A small network was shown many inputs. Here are its activations along a few directions, one row for each input.
In each table, some parts of the input vary, and every possible input appears once, in random order.
A made-up example of a description, with smaller parts first: ring(8) and (point or (values(2) and line(4)) or line(11)).
Shared parts are said once, and a part with two or three values counts as separate values.
(in the rows, 128 means zero)

Other details of the inputs shift rows strongly along two fixed directions, in all tables alike. That doesn't count.
These rows show it; all are for the same input, with only those details redrawn:
[126  68 117 113 124  96 179 126 155 177  93 161 126 133]
[ 85 125 152  66 116 110  81 148 133  95 129 102 134 109]
[243 145  84 180 165 156 159 142 109 166 133 206 174 143]

Rows:
R1: [ 82 118 138  75 112 115  68 152 134  96 125  96 129 123]
R2: [ 81 137 158 109 107 110 100 123 120  87 139  68 108 102]
R3: [194 212 125 175 165 164  89 140  90  69 175 113 154 117]
R4: [ 78 120 150  76 136 114  81 158 132  96 122  89 136 115]
R5: [ 78 139 160 102 101 129  99 112 122  84 136  75  99 123]
R6: [235 151  81 181 160 161 157 130 110 164 132 214 175 162]
R7: [122  61 114 124 109 109 173 127 164 179  96 159 132 143]
R8: [104  76 117 118 132 105 172 120 159 189 103 178 116 144]
R9: [ 86 132 161 101 105 123 103 127 120  85 138  68  99 104]
R10: [176 208 123 146 159 189  53 168  99 100 182 154 178 132]
R11: [230 164  84 221 153 154 175 106 112 151 143 177 143 161]
R12: [114  85 124 147 118 120 197  87 145 175 107 131  88 140]
R13: [ 72 143 157 110 102 116  96 108 122  86 138  74 108 121]
R14: [199 213 120 174 151 161  84 142  89  72 179 114 150 119]
R15: [177 208 112 146 169 182  46 172  91  99 177 151 169 137]
R16: [123  62 110 122 128  98 176 137 154 182  89 150 123 141]
R17: [ 69 146 156 108 111 120  97 106 124  96 145  72 105 113]
R18: [102  88 127 160 124 105 188  93 148 181 112 142  88 136]
R19: [198 201 123 135 172 171  67 162  88  82 165 147 186 117]
R20: [ 74 126 143  76 115 117  73 148 132  96 125  97 132 135]
R21: [ 84 123 145  67 107 113  73 140 135  92 129 108 132 116]
R22: [110  92 116 153 122  99 194  88 158 170 110 130  93 143]
R23: [107  84 129 153 122 119 190  96 147 179 110 143  79 139]
R24: [ 81 139 145 109 102 107  92 118 135  79 141  74 102 116]
R25: [ 69 151 155  99 106 134 101 113 122  95 131  75 100 111]
R26: [196 210 116 177 138 172  76 130  79  77 179 121 153 121]
R27: [ 63 152 160 105 111 133  94 122 124  99 134  86  91 110]
R28: [ 76 136 164 110 122 112 106 121 120  83 136  67 112 100]
R29: [126  68 117 113 124  96 179 126 155 177  93 161 126 133]
R30: [185 207 117 142 156 188  60 160  97  96 178 144 187 133]
R31: [ 66 149 156 113 120 112  90 120 138  93 148  83  92 117]
R32: [241 159  89 215 149 169 186 124  96 160 128 176 143 135]
R33: [241 149  85 215 144 171 174 111 100 156 142 179 137 147]
R34: [121  83 115 148 100 113 195  99 143 167  90 136  95 132]
R35: [108  70 105 121 132 106 174 124 157 189  95 154 122 153]
R36: [114  70 119 124 114 111 177 122 162 179  95 160 134 154]
R37: [111  76 112 112 128 104 178 112 157 184  99 166 125 145]
R38: [ 76 121 160  78 126 122  86 155 139  97 128  92 146 110]
R39: [238 148  98 215 168 170 189 118  98 155 137 172 142 137]
R40: [122  64 121 123 118 106 180 135 162 182  95 152 133 136]
R41: [192 223 122 170 138 188  85 131  76  79 162 125 151 130]
R42: [118  84 128 148 124 112 208 105 140 164  86 129 100 122]
The inputs of R40 and R38 match in every part but one. If R32 is changed in the same way as R40 into R38, which row does it become?
> R42
The inputs of R19 and R29 match in every part but one. If R39 is changed in the same way as R19 into R29, which row does it become?
> R9
Describe the family of inputs behind these rows.
> line(6) and (values(3) or line(4))
Which other rows agree with R18 in the line(6) part? List them by row number.
> R8, R10, R15, R23, R27, R31
Change only the line(4) part in R5. List by row number the other rows that result.
> R11, R13, R41
Change only the line(6) part in R16. List by row number the other rows that result.
> R1, R4, R15, R20, R35

Rows:
R43: [113 203 144 144 145 174  42 155 128  74 194  86 149 129]
R44: [ 93  76 152 116 129  77 218  92 149 168  86 121 110  92]
R45: [ 29 108 172  72  51 131  80 140 127  90 106  60  98 110]
R46: [186 133  87 115 163 154 107 156 131 178 115 223 193 171]
R47: [190 164 112 172 140 155 159 118  98 169 139 181 126 103]
R48: [  6 153 164  55 107  97  84  98 135 103 132  83  88 109]
R49: [101  48 108 129  77  76 181  78 176 166 116 125  99 158]
R50: [169 184 119 124 121 134  39 145  89  41 167  63 144 116]
R51: [ 13 133 171  80 105  75  84 106 159  97 154  75 101  96]
R52: [ 34 120 141  48  67 106  76  93 130  84 127  66  91 142]
R53: [135 201 167 121 155 185  76 166  93  57 162  62 161  98]
R54: [ 86  53 163 122 153  98 216 107 145 169  93 117  97 110]
R55: [187 135 106 198 201 134 156 144 106 149 144 149 126 131]
R56: [219 133  90 161  98 165 148 114  93 149 134 163 128 137]
R57: [ 87  89 117 108  98  84 193  75 160 161  88 161  72 156]
R58: [203 113  90 113 149 164 115 175 125 170 116 224 185 125]
R59: [201 156 100 186 133 124 151 104 136 128 157 183 132 149]
R60: [206 133 115 187 127 164 176 131 100 130 108 136 173 137]
R61: [ 60 122 191  49  91  85 109 113 138  48 109  57 101  81]
R62: [184 141 125 178 166 177 153 132  97 170 145 177 115 121]
R63: [ 39  92 165  23 108  75  53 171 174 117 137 114 155 137]
R64: [ 93  45 114 150  99  78 190 126 160 161  69 101 105 146]
R65: [183 148 114 182 142 195 156 148 113 174 132 160 128 133]
R66: [ 66  69 113 134  83 116 181  93 157 180  72 137 101 177]
R67: [162 204 137 125 140 120  50 148  99  29 161  89 129 102]
R68: [ 64  55 140 145 143  88 183  96 175 186 125 140  86 141]
R69: [157 213 152 102 106 163  49 143  84  44 166 116 116  93]
R70: [175 185 146 105 110 159  61 129  79  34 159  66 164 101]
R71: [195 157  96 192 176 113 159 127 111 149 136 153 138 113]
R72: [ 76  52 120 153  80  94 181 101 182 173  98 127 111 164]
R73: [164 157 109 179 183 171 144 107 106 169 145 181 121 159]
R74: [206 115  82 131 180 117 125 191 127 157 121 193 194 144]
R75: [211 113  99 112 167 142 149 175 121 146 116 199 213 123]
R76: [ 58  79 123 128 123 129 186 102 172 198  86 133  87 165]
R77: [129 198 136 140 165 160  52 183 105  62 168  60 141 112]
The inputs of R63 and R74 match in every part but one. If R68 is changed in the same way as R63 into R74, which row does it become?
> R55
Describe the family of inputs behind these rows.
> ring(5) and (point or ring(6))
Change only the ring(6) part in R64. List by row number the other rows that result.
> R50, R55, R67, R71, R77
Which other rows agree with R58 in the ring(5) part? List them by row number.
> R45, R47, R56, R62, R65, R69

Rows:
R78: [ 66  89 136  86 109  81  92 149 156 117 125  93 144 135]
R79: [ 67 101 130  77 103  66  84 136 155 117 134 120 127 133]
R80: [143 183 135 142 148 123  87 118 111  72 179  89 143 103]
R81: [125  80 101 141  93  81 192  77 159 159  94 135  77 157]
R82: [ 72 131 146  99  59 110 121  97 143 105 117  94  84 126]
R83: [121  83 133 139  90 105 221  81 145 162  90 133 101 126]
R84: [156 161 137 111 159 117  69 179 111  87 153 107 170  94]
R85: [188 139  91 142 105 148 134 129 126 145 119 198 156 147]
R86: [183 141 125 172 133 167 168  98  96 149 142 152 121 130]
R87: [114 199 154 136 157 166  88 118  91  93 159 109 130 112]
R88: [ 52 116 170 112 140 103 128 107 153 109 140  91  95 113]
R89: [161 143 112 207 161 155 150 121 135 152 147 146 128 157]
R90: [ 91  86 120 163 128  92 182  89 174 183 116 156  76 154]
R91: [187 148 106 190 101 163 169 112 113 139 122 136 135 150]
R92: [147 177 135 148 157 123  94 144 102  70 168  79 135  83]
R93: [207 121 101 135 146 122 146 128 116 132 117 170 169 144]
R94: [136 169 122  92 113 172  48 144 104 100 161 146 142 126]
R95: [110 209 134 139 136 163  65 116 101 103 162 120 112 131]
R96: [108  69 108 171 114  82 192  95 167 173 108 114 105 147]
R97: [ 62 106 157 109  82 139 120 110 127 121 123  71  85 131]
R98: [197 132 113 137 125 149 152 130 120 143 114 181 174 129]
R99: [ 81 115 167 104  89 110 148 125 122  94 105  71  96  87]
R100: [187 134 128 179 141 165 173 125  88 148 130 142 113 112]
R101: [135 191 136 131 103 172  68 112  94  94 170 113 104 128]
R102: [ 87  97 163  67  96 109 118 154 140 106  89  99 131  87]
R103: [122 167 134 118 157 157  57 175 129  98 168 122 165 144]
R104: [166 145 112 135 173 157 147 137 118 171 127 184 163 138]
R105: [189 123 113 132 142 166 143 129 112 161 130 181 158 130]
R106: [102  65 133 111 153  92 184 129 175 187 108 166 129 143]
R107: [181 129 121 153 188 138 149 172 135 159 131 171 154 124]
R108: [ 80  88 164  61 113 126 109 155 131 125 105 100 115  90]
R109: [206 134 104 177 149 129 181 122 102 120 121 128 124 118]
R110: [ 80  85 123 161 126 127 194  96 150 196  91 131  91 154]
R111: [149 166 135 104 151 115  64 154 114  86 166 119 179 114]
R112: [ 87 110 148  91 104  89 138  95 135  86 119  70  98 116]
R113: [123  66 106 154  98  95 202  91 154 156  86 111  95 159]
R114: [171 156 135  99 145 130  73 170  99  68 130 106 162 103]
R115: [125  59  96 106 101  76 166 111 158 162  85 171 117 161]
R116: [ 81  84 132  73  95  96  97 141 144  97 101  93 136 142]
R117: [171 141 125 197 185 142 170 135 121 141 142 148 121 116]
R118: [157 138  95 150 161 171 137 150 124 176 125 173 162 158]
R119: [ 65  87 143  68  92 140  95 142 141 128 115 101 124 129]
R120: [166 139  96 152 159 134 126 145 140 162 150 200 147 162]
R121: [ 47 122 170 109 139 119 134 127 121 120 109  82  87  93]
R122: [113 191 120  96 143 161  51 152 109 110 158 149 147 134]
R123: [ 56 110 162  64 144 118 112 162 138 134 101 103 119  97]
R124: [182 152  89 193 136 114 140 100 133 146 154 154 124 146]
R125: [144 165 128 109 100 168  65 160 111  79 136 119 176 128]
Describe the family of inputs behind these rows.
> values(2) and line(4) and ring(6)
The inputs of R125 and R91 match in every part but the values(2) part. If R102 is changed in the same way as R125 into R91, which row does it become?
> R99
The inputs of R81 and R115 match in every part but the values(2) part. If R101 is changed in the same way as R81 into R115, which row does it become?
> R94
Change only the line(4) part in R84. List by row number the other rows that result.
> R78, R79, R111
